[[124 134 122 127 116 134 121 125 134 140 119 126 133 129 139 130]
 [133 135 128 134 131 120 124 128 126 117 127 122 109 127 124 132]
 [123 131 128 127 131 124 125 132 132 121 131 117 132 132 128 123]
 [123 135 122 129 114 134 125 125 133 142 119 125 131 126 142 128]
 [131 135 127 132 132 118 123 131 127 119 125 123 112 129 125 133]
 [121 135 120 125 112 134 125 123 135 145 118 127 130 124 144 131]
 [124 131 127 128 130 123 122 132 133 122 129 119 133 133 128 126]
 [125 124 122 135 135 124 137 119 124 133 142 135 120 128 103 133]] >> 124

[[127 126 138 138 115 132 135 131 145 113 117 142 116]
 [126 120 139 140 122 136 133 134 138 107 119 141 114]
 [129 144 119 135 109 109 130 113 132 132 120 123 126]
 [117 132 117 129 128 118 127 108 109 121 128 111 128]
 [126 116 138 142 130 138 129 135 130 104 123 136 115]
 [122 138 115 132 121 112 127 108 114 127 125 113 128]
 [127 114 135 145 136 137 126 134 122 104 128 130 117]
 [130 138 130 137 106 119 134 122 147 126 116 136 121]
 [126 142 116 134 115 109 128 110 123 131 122 117 128]
 [130 142 124 136 106 113 132 117 141 130 118 130 124]
 [129 133 135 137 109 125 135 127 148 119 116 141 118]] >> 130

[[127 128 127 128 125 125 128 125 126 128 125 128]
 [123 125 123 125 118 121 126 119 122 125 119 126]
 [123 131 123 118 156 132 117 156 128 117 156 117]
 [125 125 125 124 126 125 124 126 125 124 126 124]
 [119 122 119 121 116 117 122 116 119 122 117 122]
 [123 131 123 119 155 132 118 155 128 118 155 118]
 [125 124 125 124 129 127 123 129 127 123 129 123]
 [125 124 125 124 127 125 124 127 126 124 127 124]
 [123 123 123 123 122 122 123 122 123 123 122 123]
 [135 136 135 138 125 132 139 124 132 139 125 139]] >> 123

[[128 109 115 144 141 145]
 [135 131 147 143 144 121]
 [135 110 112 143 112 114]
 [133 136 112 135 106 112]
 [135 131 112 143 143 154]
 [131 131 142 130 133 156]
 [135 131 112 143 107 108]] >> 131

[[134 101 127 133 124 123 115 122 116 121 129 152]
 [128 132 128 131 125 122 130 146 132 128 127 133]
 [130 126 139 132 121 120 128 119 127 128 127 112]
 [129 125 132 127 128 120 130 120 127 130 131 140]
 [128 108 128 133 131 116 125 134 128 126 125 140]
 [127 125 129 133 121 125 130 134 135 129 128 118]
 [130 124 131 124 128 124 125 124 116 129 129 106]] >> 127
---
Input:
[[128 120 138 123 140 125 130 134 121 154 128 134]
 [128 133 128 128 137 128 127 121 123 141 128 132]
 [142 122 135 116 136 134 128 108 128 138 144 145]
 [128 122 132 105 132 128 127 117 128 148 128 132]
 [147 128 140 106 128 129 128 105 124 135 140 133]
 [128 120 135 110 132 124 117 122 118 134 129 139]
 [140 132 116 112 105 136 127 122 124 158 135 128]
 [139 128 126 110 133 132 119 132 111 128 148 129]]
Output: 129

Input:
[[103 112 139 133 135 142 133 108 135 141 128 138]
 [113 154 146 110 129 113 134 149 140 103 129 121]
 [125 141 105 131 107 141 150 145 111 104 152 138]
 [152 115 111 151 131 137 106 152 121 153 135 113]
 [114 151 114 125 144 138 151 107 152 124 116 130]
 [121 149 141 104 132 142 132 114 104 117 146 152]
 [136 150 125 152 150 143 140 153 120 129 113 109]
 [128 147 145 126 134 135 122 129 125 136 124 140]]
Output: 140

Input:
[[126 135 126 126 123 133 122 131 146]
 [134 130 116 134 128 128 122 122 129]
 [127 123 134 126 136 128 129 127 129]
 [152 145 121 117 123 131 141 135 124]
 [135 142 126 129 130 124 133 132 117]
 [117 121 125 138 127 127 114 116 135]
 [134 136 135 118 121 122 142 144 125]
 [131 129 136 121 126 125 134 131 135]
 [132 122 137 138 131 133 118 126 121]]
Output: 121

Input:
[[132 129 126 122 122 126 128 131 133 135 127 122 128 118 132]
 [125 123 130 125 126 126 126 129 123 127 128 126 128 132 126]
 [122 120 132 125 126 125 124 128 119 125 127 126 128 137 124]
 [132 128 131 141 129 135 129 121 115 125 126 145 130 135 131]
 [129 133 127 135 135 132 131 125 130 125 129 135 128 130 128]
 [127 119 133 128 120 127 124 126 112 128 125 132 129 135 128]
 [128 128 129 131 130 129 128 126 126 126 106 131 128 131 128]
 [128 126 128 126 126 127 127 129 127 129 127 126 128 127 128]
 [128 133 126 133 135 131 130 126 133 125 130 132 128 130 127]
 [131 129 129 133 128 131 129 125 124 128 127 135 129 128 131]
 [125 128 129 131 132 129 128 127 127 124 129 130 128 134 126]
 [124 125 130 124 129 127 126 127 123 125 128 129 128 134 125]]
Output: 125

Input:
[[124 131 126 125 124 135 124 129 128 125 128]
 [137 127 132 139 134 109 129 115 119 133 113]
 [130 124 127 128 133 126 134 131 135 130 108]
 [124 128 126 124 126 136 131 135 135 127 105]
 [125 128 128 127 126 131 126 129 128 127 152]
 [132 128 130 133 132 121 130 124 125 130 119]
 [136 124 129 136 138 113 136 123 129 134 132]]
Output: 132

Input:
[[118 128 126 119 130 113 125 113]
 [119 130 126 119 131 114 125 115]
 [115 130 129 115 130 107 124 107]
 [118 130 127 118 130 112 125 112]
 [116 134 131 117 133 109 123 109]
 [124 129 133 124 128 122 127 122]
 [124 129 133 125 128 123 127 123]
 [122 125 132 122 125 118 129 118]]
Output: 118

Input:
[[146 131 114 114 117 144 119]
 [151 132 115 115 114 146 116]
 [150 130 121 121 114 143 115]
 [127 124 155 154 125 120 125]
 [147 130 115 116 117 143 118]
 [119 122 156 155 130 115 130]
 [145 130 115 115 118 142 119]
 [143 129 116 116 120 141 121]
 [123 123 156 155 128 117 127]
 [125 123 156 155 127 118 126]
 [147 132 113 114 116 144 118]]
Output: 118

Input:
[[131 111 110 135 117 152 112 145 122 117 126 139 119 141]
 [126 111 126 144 117 152 123 141 124 118 126 122 124 109]
 [126 111 126 129 112 145 112 145 112 118 126 147 136 124]
 [126 111 143 129 125 152 126 143 120 132 126 142 100 121]
 [125 111 126 113 134 152  98 136 120 105 114 152 124 124]
 [127 111 125 129 117 157 124 131 120 116 131 126 124 131]
 [127 111 139 129 127 152 108 136 120 134 111 142 124 111]
 [126 123 126 129 117 152 111 150 116 126 120 154 107 124]]
Output: 124

Input:
[[132 133 132 130 130 126 132]
 [126 138 139 137 117 119 126]
 [129 124 123 123 134 132 129]
 [118 113 117 123 123 133 118]
 [135 139 136 131 132 125 135]
 [127 132 135 140 119 120 127]
 [130 117 111  98 151 147 130]
 [125 138 135 128 122 124 125]
 [131 125 133 156 115 115 131]]
Output: 131
---
[[150 135 126 124]
 [117 111 125 133]
 [143 145 130 126]] Out: 150, 145

[137 132 125 111 128 153 130] Out: 153, 137

[129 140 154 127] Out: 154, 140

[122 131 153 107] Out: 153, 131

[[139 140 134 147 155]
 [142 143 136 145 150]
 [137 137 141 151 157]] Out: 157, 155

[102 107 133 147 138 140 136] Out: 147, 140

[123 144 154 147 149] Out: 154, 149

[140 157 138 118] Out: 157, 140

[[124 127 154 131 148]
 [118 131 127 121 120]] Out: 154, 148
---
[[133 119 122 117 122 130 135]
 [127 125 127 127 127 127 128]
 [120 136 125 131 139 154 132]] result: 139

[[135 104 115 112 143 151]
 [119 147 132 109 153 128]
 [150 120 123 108 148 128]] result: 108

[[123 114 125 103 114]
 [122 114 125 103 114]
 [126 124 127 120 124]] result: 127

[[119 127 126 102 119]
 [127 124 104 142 115]
 [108 121 117 128 115]] result: 117

[[128 128 135 128 121 123 128]
 [128 128 139 128 117 151 127]
 [128 128 129 128 127 148 128]] result: 127

[[112 154 112 119 125]
 [122 120 130 126 128]
 [137 123 134 134 125]] result: 134

[[138 150 127 135 132 125]
 [146 134 129 109 111 139]
 [147 135 128 107 110 142]] result: 107

[[116 138 119 147 113 129 148]
 [138 113 131 106 129 105 134]
 [117 125 112 133 125 149 144]] result: 125
---
153,134,130,127 → 127
107,118,107,114,126,118 → 118
130,113,126,109,149 → 149
129,106,128,103 → 103
112,152,114,140,138,123 → 123
115,139,150,132,131,123,132 → 132
---
[[131 142 107 122]
 [146 151 124 142]] | 107

[[120 121 138 122 112]
 [129 111 132 128 120]
 [128 116 135 119 101]] | 138

[[132 141 150 131 120 142 140]
 [130 122 114 142 146 130 141]] | 150

[[136 128 111 124 132 113 137]
 [138 145 105 122 150 108 120]
 [129 122 117 141 138 122 137]] | 111

[150 107 140 150 136 130 108] | 140

[[113 143 136 124 127 139]
 [105 124 131 118 154 134]
 [111 123 127 109 124 126]] | 136

[122 146 156 128] | 156

[129 143 111 101] | 111

[144 148 130 153 133 144] | 130

[138 143 123 106 101 138 107] | 123
---
[[155 119 111 127]
 [110 136 140 135]] → 111

[[128 120 155 127 114 119 103]
 [140 109 115 103 151 124 157]
 [130 112 132 142 116 129 115]] → 119

[[137 116 108 100 136 122 109]
 [140 121 111 122 126 141 133]
 [131 121 112 101 137 129 108]] → 122

[115 105 133 151] → 133

[124 102 104 139 150] → 139

[147 148 154 111 114 123 137] → 123

[113 140 152 135 125 135] → 125

[122 144 117 152 108 132] → 108
---
array([[121, 136, 121, 154],
       [129, 115, 128, 100],
       [130, 112, 127, 110]]) => 154, 136

array([[130, 156, 150, 129, 128],
       [158, 131, 128, 128, 129]]) => 158, 156

array([[127, 131, 126, 127, 131],
       [127, 100, 134, 131,  99],
       [131, 107, 133, 129, 108]]) => 134, 133

array([129, 120, 139, 100, 116]) => 139, 129

array([154, 136, 123, 139]) => 154, 139

array([[129, 111, 128, 116, 125, 125, 131],
       [117, 126, 127, 148, 158, 156, 120]]) => 158, 156

array([127, 150, 129, 128]) => 150, 129

array([[127, 126, 127, 132],
       [137, 106, 130, 129]]) => 137, 132

array([126, 130, 105, 131, 128]) => 131, 130
